Each row has a name. Each question is about the rows just above it.

[106 119 134 120 124 149] = K291
[126 142 152 203 150 150] = K949
[138 112 161  55  89 117] = K383
[111 129 185  73 114 160] = K200
[ 97 155 149 207 164 153] = K817
[130 157 185  99 126 124] = K665
[110 110 110  68 110 113] = K616
[176  98  73 142 115  90] = K179
[162 122 122 112 122 122] = K856
[106 119 106 138 106 106] = K106
[121 166 155  86 131 109] = K544
[ 89 114 104 138 117 124] = K161
Which value appears more than once in K106?
[106]
Which value appears more than once in K949?
[150]
Repeated in K616:
[110]
Whose row is [110 110 110  68 110 113]?
K616
The row with [106 119 134 120 124 149] is
K291
Repeated in K856:
[122]

[135  84 121 128  76 137] : K731
[199  88 118  88  62  90] : K71
[184 123 145 123 123 123] : K980
[145 142 147 125 154 172] : K387
[144 124 110 138 110 110] : K552
[155 109 157 138 161 180] : K349
[139 150 157 139 129  98] : K480
[165  92  73 148 148 100] : K599
[179 135 135 113 109 135] : K493
The value that K552 holds more than once:
[110]
Which value appears more than once in K980?
[123]
Which value appears more than once in K71?
[88]
Which value appears more than once in K493?
[135]
Whose row is [144 124 110 138 110 110]?
K552
Which value appears more than once in K599?
[148]

[119 119 119 186] = K367
[119 184 187 118] = K476
[119 184 201 221] = K643
[111 122 103  95] = K534
The value that K367 holds more than once:
[119]
Whose row is [119 184 187 118]?
K476

[170 169 177  91 157 173  92 102 171 164 138 107 121  90 167 186 172 113
 122 109]  K553
[100 105 100 135 101 100 170 145 103  98 103 108 120 100 105 115 101 156
 110 100]  K377
[100 105  93 135 101 158 170 105 103  98 103 108 120 134 105 115 101 156
 110 149]  K281
[121 128 130 207 190  84 146 203 199 185 199 211 195 185 118 115 168 191
 198 127]  K134
[149 148 158 156 157 154 114 134 148 157 146 131 131 156 151 166 131 156
 131 155]  K474
[100 108 100 115 125 108 108 107 102 119 123 118 108 108 100 113 114 150
 120 104]  K580
[162 156 173 163 180 123 110 172 162 185 181 173 170 184 157 162 184 163
 170 116]  K767
Where do [170 169 177  91 157 173  92 102 171 164 138 107 121  90 167 186 172 113
 122 109] appear?
K553
Whose row is [121 128 130 207 190  84 146 203 199 185 199 211 195 185 118 115 168 191
 198 127]?
K134
Where do [162 156 173 163 180 123 110 172 162 185 181 173 170 184 157 162 184 163
 170 116] appear?
K767
Which row holds [149 148 158 156 157 154 114 134 148 157 146 131 131 156 151 166 131 156
 131 155]?
K474

[140 145 136 132 109 117 127 125 135 115 162 133 110 127 128 128 117 120
 165 152 126 120 114 135 125 126 139 147 110 122 117 153 113 120 107 134
 134 136 140 117 131 112 121  98 139 153 113 121 162 113 136 136 136 113] = K491
[ 95 109 135 145 159 131  94 121 147 158  85  92 147 166 107  91 121 176
  72 100 130 159 136  97 141 101  94 112 120 128 126  70 181 160 173 132
 135 106 115 143 117 182 160 198 106 124 151 146  48 164  59  61  93 166] = K997
[145 142 137 132  97 130 115 145 115 116 157 147  98 127 129 151 127 134
 176 134 120 122 134 161 136 164 155 141 129 126 133 146  92 108 115 139
 125 139 146 131 131 112 112  99 138 137 124 132 178 114 131 139 147 102] = K109
[140 146 136 131 103 124 125 128 126 114 162 142 105 124 132 136 122 123
 173 146 124 119 124 143 128 139 146 145 121 126 124 154 104 113 107 136
 132 136 143 124 131 108 116  93 139 144 118 123 171 109 152 152 144 108] = K729
[139 146 136 132 110 116 127 126 135 114 164 135 110 128 129 129 116 120
 165 151 124 120 113 137 126 126 140 148 109 121 116 154 114 120 106 133
 133 132 141 117 130 110 121  99 138 153 112 122 161 112 160 153 136 112] = K421
[127 152 121 127 113 127 159 134 127 116 147 137 118  96 138 134 139 107
 145 144 150 118 129 114 103 129 131 129 134 127 118 161 112 107 106 122
 137 135 141 134 133 111 121  95 136 128 128 105 150  91 159 161 145 129] = K808
[142 143 136 131 103 128 118 129 121 116 155 142 104 127 130 144 125 130
 170 137 123 122 129 150 133 148 148 142 124 126 129 146 100 113 115 136
 128 137 144 128 130 113 116 101 138 138 121 129 169 114 137 141 143 105] = K219
[143 139 136 131 102 133 115 133 113 117 149 145 103 128 128 151 129 135
 167 129 121 123 138 156 137 163 151 136 132 126 137 156  96 110 120 137
 123 138 143 134 130 117 114 102 137 131 127 134 169 116 125 134 156 107] = K404
Whose row is [ 95 109 135 145 159 131  94 121 147 158  85  92 147 166 107  91 121 176
  72 100 130 159 136  97 141 101  94 112 120 128 126  70 181 160 173 132
 135 106 115 143 117 182 160 198 106 124 151 146  48 164  59  61  93 166]?
K997
Where do [127 152 121 127 113 127 159 134 127 116 147 137 118  96 138 134 139 107
 145 144 150 118 129 114 103 129 131 129 134 127 118 161 112 107 106 122
 137 135 141 134 133 111 121  95 136 128 128 105 150  91 159 161 145 129] appear?
K808
Whose row is [140 145 136 132 109 117 127 125 135 115 162 133 110 127 128 128 117 120
 165 152 126 120 114 135 125 126 139 147 110 122 117 153 113 120 107 134
 134 136 140 117 131 112 121  98 139 153 113 121 162 113 136 136 136 113]?
K491
Whose row is [142 143 136 131 103 128 118 129 121 116 155 142 104 127 130 144 125 130
 170 137 123 122 129 150 133 148 148 142 124 126 129 146 100 113 115 136
 128 137 144 128 130 113 116 101 138 138 121 129 169 114 137 141 143 105]?
K219

[ 54 205  62 200  54 205 107]  K798
[ 69 185  69 183  69 203  74]  K668
[ 92  63 107 107 107 138  63]  K150
[ 50 202  61 197  72 202  98]  K754
Repeated in K668:
[69]
Whose row is [ 69 185  69 183  69 203  74]?
K668
The value that K754 holds more than once:
[202]
Where do [ 92  63 107 107 107 138  63] appear?
K150
Whose row is [ 54 205  62 200  54 205 107]?
K798

[174 112 132 174 174 194 186 174 128] = K749
[174 112 132  44 132 194 135 163 132] = K750
[155 130 122  60  75 180 123 148 133] = K745
The value that K749 holds more than once:
[174]
Repeated in K750:
[132]

[111 125 124 113 125 128 131 131 126 136 116 121 126 103 124 116 122 126
 116 154 111 137 125 113 130 127 134 117 124  82 107 125 123 136 154 115
 139 136 123  91 125 134 140 128 108 100 121 109 124 150 124 107 127 126
 123 128 136 131 143 127 124 115] -> K312
[113 131 127 121 126 130 165  91 152 130 169 150  89 142 136 116 141 130
 134 112 129 146 187 147 122 123 124 161  94 120 117 110 144 119 140 121
 112 127 117 127 145 117 137 131 136 125 104 122 158 141 130 122 117 155
 130 130 136 116 138 143 123 149] -> K408
[111 125 131 113 125 128 131 131 126 136 116 121 126 103 124 116 122 126
 116 154 111 137 125 113 130 127 134 117 132  82 107 125 123 136 154 115
 139 136 123  91 125 134 140 119 106 107 146 118 123 123 109 128 128 125
 113  85 137 144 159 121 111  99] -> K569
[121 104 161 105 127 120  94 163 116 118  77 106 164  62 123 121  87 128
 110 219 116 131  76 107 154 130 134  83 177  80 143 141 115 162 148 113
 172 143 123  76 118 153 132 117  84  82 153 104  75 141 116 110 135  78
 103 113 139 151 143 111 121  61] -> K860
[121 122 140 110  95 135 111 103  99 126 133 122  93  95 135 101 128 136
 138 130 120 124 145 135 131 119 127 145 114 123 119 108 149 141 143 114
 147 161  99 115 164 124 142 137 152 110 122 120 124 135 140 121  99 121
 158 130 139 101 112 143 123 132] -> K145
[127 127 150 133 112 131 153  62 132 136 174 144  86 121 151 112 126 149
 150  97 138 135 184 167 132 111 119 176  79 149 143 102 169 142 136 124
 127 143 102 143 173 113 133 123 162 129 123 128 152 104 138 137 100 147
 162 125 135 119 120 143 128 152] -> K320
[141 136 137 134 119 126  83 162  75 105  65  72 160  67 112 118 106 117
 116 166 117 103  57  93 138 139 143  79 157  99 119 141 108 151 127 122
 145 142 136  99 111 137 134 129 112 111 140 123  72 134 129 113 133  77
 121 140 124 140 108 119 140  93] -> K883
[111 125 131 113 125 128 131 131 126 136 116 121 126 103 124 116 122 126
 116 154 111 137 125 113 130 127 134 117 132  82 107 125 123 136 154 115
 139 136 123  91 125 134 140 119 106 107 146 118 123 123 109 128 128 125
 113  85 137 144 159 121 111  99] is in which row?
K569
Whose row is [141 136 137 134 119 126  83 162  75 105  65  72 160  67 112 118 106 117
 116 166 117 103  57  93 138 139 143  79 157  99 119 141 108 151 127 122
 145 142 136  99 111 137 134 129 112 111 140 123  72 134 129 113 133  77
 121 140 124 140 108 119 140  93]?
K883
Which row holds [121 104 161 105 127 120  94 163 116 118  77 106 164  62 123 121  87 128
 110 219 116 131  76 107 154 130 134  83 177  80 143 141 115 162 148 113
 172 143 123  76 118 153 132 117  84  82 153 104  75 141 116 110 135  78
 103 113 139 151 143 111 121  61]?
K860
Which row holds [127 127 150 133 112 131 153  62 132 136 174 144  86 121 151 112 126 149
 150  97 138 135 184 167 132 111 119 176  79 149 143 102 169 142 136 124
 127 143 102 143 173 113 133 123 162 129 123 128 152 104 138 137 100 147
 162 125 135 119 120 143 128 152]?
K320

[126 105  74  66 152 138  44  62  35  43  86] -> K262
[195 132 220 188 171  46 120 145 171 171 180] -> K876
[152 133 177 171 121 103 140 165 165 165 164] -> K761
[153 117 145 133 137 107 106 116 120 125 106] -> K337
[145 115 145 143 135 123 140 129 142 139 149] -> K302
[128  67 118 114 181 133 117  91 111 110 107] -> K280
Which value appears more than once in K876?
[171]
Which value appears more than once in K302?
[145]
Repeated in K337:
[106]
The value that K761 holds more than once:
[165]

[121 135 138 124 134 111 130 126 136 130 129 141 122 128 127 116 129 126
 130 128 137 134 119 126 138 126 120 118 126 153 140 131 121 119 136 115
 143 134 137 131 126 130 119 125 131 128 132 134 133 125 134 126 130 119]  K511
[128 139 131 118 128 136 157 148 131 126 115 122 122 160 100 129 129 146
 116 112 130 135 108 115 127 120 130 103 126 151 131 154 128 104 120 125
 146 125 138 130 115 124 145 146 124 156 128 154 116 150 110 146 122 128]  K969
[128 139 131 118 141 136 157 148 131 113 160 122 122 160 100 127 129 111
 116 112 130 135 108 115 127 120 130 103 126 151 131 154 124 104 120 125
 146 125 138 130 115 124 145 107 124 156 128 154 116 113 174 155 122 128]  K121
[129 128 125 127 127 127 136 135 122 128 138 132 139 127 129 121 122 134
 135 126 118 145 124 122 130 120 128 132 120 133 134 134 132 132 129 122
 136 116 121 134 125 133 131 130 132 114 127 128 128 132 117 120 133 120]  K97
Where do [121 135 138 124 134 111 130 126 136 130 129 141 122 128 127 116 129 126
 130 128 137 134 119 126 138 126 120 118 126 153 140 131 121 119 136 115
 143 134 137 131 126 130 119 125 131 128 132 134 133 125 134 126 130 119] appear?
K511
[128 139 131 118 128 136 157 148 131 126 115 122 122 160 100 129 129 146
 116 112 130 135 108 115 127 120 130 103 126 151 131 154 128 104 120 125
 146 125 138 130 115 124 145 146 124 156 128 154 116 150 110 146 122 128] is in which row?
K969
Whose row is [129 128 125 127 127 127 136 135 122 128 138 132 139 127 129 121 122 134
 135 126 118 145 124 122 130 120 128 132 120 133 134 134 132 132 129 122
 136 116 121 134 125 133 131 130 132 114 127 128 128 132 117 120 133 120]?
K97

[212  58 202  54 218 127  55] -> K894
[209  53 199  54 214 116  53] -> K214
[211  75 182  55 207 107  51] -> K572
[209  63 209 209 214 209 209] -> K930
[183  62 217  63 207  50  81] -> K623
[216  66 203  42 203  52 203] -> K518
[190 154 213  56 178  51  57] -> K507
[205  69 193  64 211 122  37] -> K415
[139 175 218  45 193  39  50] -> K770
[216  66 203  42 213  52  61] -> K551
Repeated in K518:
[203]
Which value appears more than once in K930?
[209]
Which value appears more than once in K214?
[53]

[ 90 112 116 153 129 116 100 144 138 140 125] -> K308
[199 112 109 109 129 116 109  82 113 124 109] -> K697
[135 126 120 109 129 125 100 119 125 124 125] -> K851
[135 126 108 109 162 114  67 105 132 124 125] -> K641
[145 125 198 118 180 152 180 105 122 124 125] -> K829
[135 126 116 109 132 116 100 105 132 124 125] -> K366
[135 129 104 132 132 132 100 132 132 124 125] -> K869
The value that K869 holds more than once:
[132]
Which value appears more than once in K308?
[116]
Which value appears more than once in K697?
[109]
Repeated in K851:
[125]
[145 125 198 118 180 152 180 105 122 124 125] is in which row?
K829
Whose row is [135 126 108 109 162 114  67 105 132 124 125]?
K641
Whose row is [135 126 120 109 129 125 100 119 125 124 125]?
K851

[ 78 191 176 171 187 171 176 157 179]  K820
[ 49  49  84 167  69  76  93  94  49]  K261
[120 100  85 126 139 100 155 162 100]  K152
[120 120 120  57 119 130 127 120  85]  K325
[120 147  85  76 120 120 155 162 120]  K878
[170 154 143 114 170 174 159 144 170]  K157
The value that K152 holds more than once:
[100]
Which value appears more than once in K261?
[49]
Which value appears more than once in K878?
[120]
Where do [ 49  49  84 167  69  76  93  94  49] appear?
K261
Which value appears more than once in K157?
[170]
Whose row is [170 154 143 114 170 174 159 144 170]?
K157
Which value appears more than once in K325?
[120]

[ 96 119  98 112 103 104 112 106 137 143 100 134  95 109] -> K166
[120 110 114 141 156 152 152 125 111 152 147  85 127  89] -> K194
[141  85 109 124 128 105 124 104 151 117 107 108 108  96] -> K268
[141  85 112 124 128 105 124 124 151 117 107 108 122  80] -> K556
[154  96  94 115  67  78 158  97 207 144  81 173  97 124] -> K828
[141  85 109 124 128 105 117 104 151 117 107 108 122  80] -> K246
[124 115 128 140  98 130 171 125 144 135  79 168 115 175] -> K642
[135 103 103 129 134 132 118 132 103 119 117 104 110 103] -> K948
[112 121 103  98 101 100 125  93 131 123  91 140  78 107] -> K982
[113 114 112 120 138 115  95 128 129 113 148 100 122 101] -> K258
[123 115 129 116 126 100 102 131 139 132 151 110 132 104] -> K470
Which value appears more than once in K194?
[152]
The value that K556 holds more than once:
[124]
Repeated in K642:
[115]
The value that K246 holds more than once:
[117]
The row with [113 114 112 120 138 115  95 128 129 113 148 100 122 101] is
K258
Whose row is [123 115 129 116 126 100 102 131 139 132 151 110 132 104]?
K470

[ 89 101 105 101 112 112 144 112]  K845
[200  94 182  71  78 118  94 179]  K374
[106  37 105  78  94  99  94  94]  K624
[ 80  97  91 160 186 146 228 138]  K403
[195 119 188 111 164 166 188 166]  K295
[139 139 180 139  91 180 199 139]  K586
The value that K624 holds more than once:
[94]
Whose row is [106  37 105  78  94  99  94  94]?
K624
Which row holds [195 119 188 111 164 166 188 166]?
K295
Repeated in K374:
[94]
Where do [ 80  97  91 160 186 146 228 138] appear?
K403

[130  85 160 128 128 128  99 114 136 172] = K232
[130  85 160  70 128 128  99 114 136 172] = K340
[130  85 160  70 128 185  99 114 136 157] = K989
Which value appears more than once in K232?
[128]
Which value appears more than once in K340?
[128]

[157 117 152 118 122] : K137
[108 169 108 162 124] : K813
[139 139 139  68 209] : K111
[192  98 162  90 175] : K442
The value that K813 holds more than once:
[108]
Which value appears more than once in K111?
[139]

[124 158 133 177 148 133 114 148 148 114 148 148] -> K535
[114 173  97 173 141 155 110 114 158 102 131 114] -> K62
[124 173  97 125 141 155 110 114 158 102 131 149] -> K463
The row with [114 173  97 173 141 155 110 114 158 102 131 114] is
K62
Whose row is [124 173  97 125 141 155 110 114 158 102 131 149]?
K463
[124 158 133 177 148 133 114 148 148 114 148 148] is in which row?
K535

[ 93 154 101 184 161 168 167 186 115 188  84 136 180]  K598
[ 88 119  46 169  98  92 100 113  77 109  91 136 117]  K619
[ 69 179  68 179  68 143 179 173  68  98  73 194  68]  K355
[153 101 138  69 100 197 151 166 110 128 159 172 118]  K53
Whose row is [ 93 154 101 184 161 168 167 186 115 188  84 136 180]?
K598
Whose row is [ 88 119  46 169  98  92 100 113  77 109  91 136 117]?
K619

[128 129 128 128 129 128 128 129 127 128 129 129 128 128 128 129 128 126
 127 129 129 129 127 128 127 128 128 128 129 128 128 130 130 134 138 144
 155 167 181 188 196 199 201 203 202 205 204 203 204 204 205 203 204 203
 204 202 204 203 204 203 206 204] = K671
[128 128 127 129 128 128 128 128 128 128 129 127 127 128 129 129 128 128
 128 128 128 129 129 129 128 130 131 135 139 147 159 172 186 192 198 200
 202 203 204 204 203 205 204 204 203 203 203 203 203 204 203 204 204 204
 205 204 204 202 205 202 203 204] = K578
[140 146 160 172 184 193 197 201 202 203 204 203 203 204 203 204 202 204
 204 204 204 203 204 205 204 203 203 204 203 203 204 204 205 204 204 204
 204 203 203 204 205 204 203 204 204 204 204 202 204 203 203 204 203 205
 203 205 204 203 205 203 203 204] = K247
[140 146 157 169 183 191 195 200 202 203 203 202 203 203 204 204 204 203
 204 204 204 204 204 202 204 205 204 203 204 204 205 204 204 204 202 203
 203 203 203 204 203 204 204 205 202 203 205 205 203 203 203 205 203 203
 204 203 204 205 204 204 203 204] = K319
[127 128 128 127 128 127 128 127 129 128 128 128 128 128 129 203 129 127
 127 128 128 129 129 127 127 127 128 128 127 129 129 129 133 135 145 154
 168 179 189 197 198 201 203 204 203 204 202 203 205 204 202 203 203 203
 204 205 204 204 203 204 204 203] = K147
[128 129 129 129 129 126 128 129 127 128 129 129 129 128 128 127 127 128
 128 128 127 128 128 128 128 128 128 128 127 128 128 128 128 128 128 128
 127 128 129 129 130 133 135 142 151 164 177 188 194 200 201 203 205 203
 204 203 203 204 204 204 204 205] = K314
[127 128 128 128 128 129 129 127 127 128 128 128 128 128 129 128 128 128
 127 128 128 126 128 128 127 127 128 127 128 128 127 128 127 129 129 129
 129 129 129 127 128 129 129 133 135 144 154 167 179 187 197 199 201 202
 204 204 204 205 204 203 203 204] = K412
[128 129 128 128 128 128 129 126 129 127 130 129 130 129 130 133 137 144
 153 168 182 189 196 199 201 202 203 203 204 203 205 205 202 203 203 202
 203 204 203 204 203 203 204 204 204 203 204 204 203 204 202 202 202 204
 203 204 204 204 204 203 204 204] = K523
Which row holds [127 128 128 128 128 129 129 127 127 128 128 128 128 128 129 128 128 128
 127 128 128 126 128 128 127 127 128 127 128 128 127 128 127 129 129 129
 129 129 129 127 128 129 129 133 135 144 154 167 179 187 197 199 201 202
 204 204 204 205 204 203 203 204]?
K412
The row with [128 128 127 129 128 128 128 128 128 128 129 127 127 128 129 129 128 128
 128 128 128 129 129 129 128 130 131 135 139 147 159 172 186 192 198 200
 202 203 204 204 203 205 204 204 203 203 203 203 203 204 203 204 204 204
 205 204 204 202 205 202 203 204] is
K578

[125  61 216 130  89 149 131  68 138 150 213 131 124 138 136 139 133 128
 138 131 131 131 123 138 104  97 139 131 147 129 123 121 101 145 138 129
 122 139 143 136 145 143 123  98 128 138 112 127 128 130] = K269
[120 171 141 127 139 129 120 122 128 123 132 128 134 119 135 131 118 118
 124 139 126 129 126 136 123 138 121 125 136 126 130 122 134 126 121 112
 130 130 123 124 128 181 129 124 136 122 124 125 132 134] = K501
[174 140 129 139 149 122 128 123 114 123 116 115 112 134 128 130 128 122
 118 130 127 131 131  94 139 118 136 122 164 136 138 132 115 162 134 141
 117 118 130 138 142  81 123 148  85 126 151 130 129 121] = K378
[163 125 128 138 146 120 127 118 109 125 121 118 123 132 130 129 116 130
 115 131 128 130 131 110 139 130 130 120 152 133 138 130 122 154 133 135
 120 124 133 139 125  88 127 147  85 128 149 128 133 116] = K237
Whose row is [163 125 128 138 146 120 127 118 109 125 121 118 123 132 130 129 116 130
 115 131 128 130 131 110 139 130 130 120 152 133 138 130 122 154 133 135
 120 124 133 139 125  88 127 147  85 128 149 128 133 116]?
K237
Whose row is [125  61 216 130  89 149 131  68 138 150 213 131 124 138 136 139 133 128
 138 131 131 131 123 138 104  97 139 131 147 129 123 121 101 145 138 129
 122 139 143 136 145 143 123  98 128 138 112 127 128 130]?
K269
Whose row is [120 171 141 127 139 129 120 122 128 123 132 128 134 119 135 131 118 118
 124 139 126 129 126 136 123 138 121 125 136 126 130 122 134 126 121 112
 130 130 123 124 128 181 129 124 136 122 124 125 132 134]?
K501

[204  43 141  51 126] : K771
[159 159 176 159 199] : K747
[193  51 119  48  48] : K970
[ 51 213  82 150 184] : K379
Repeated in K747:
[159]
The value that K970 holds more than once:
[48]

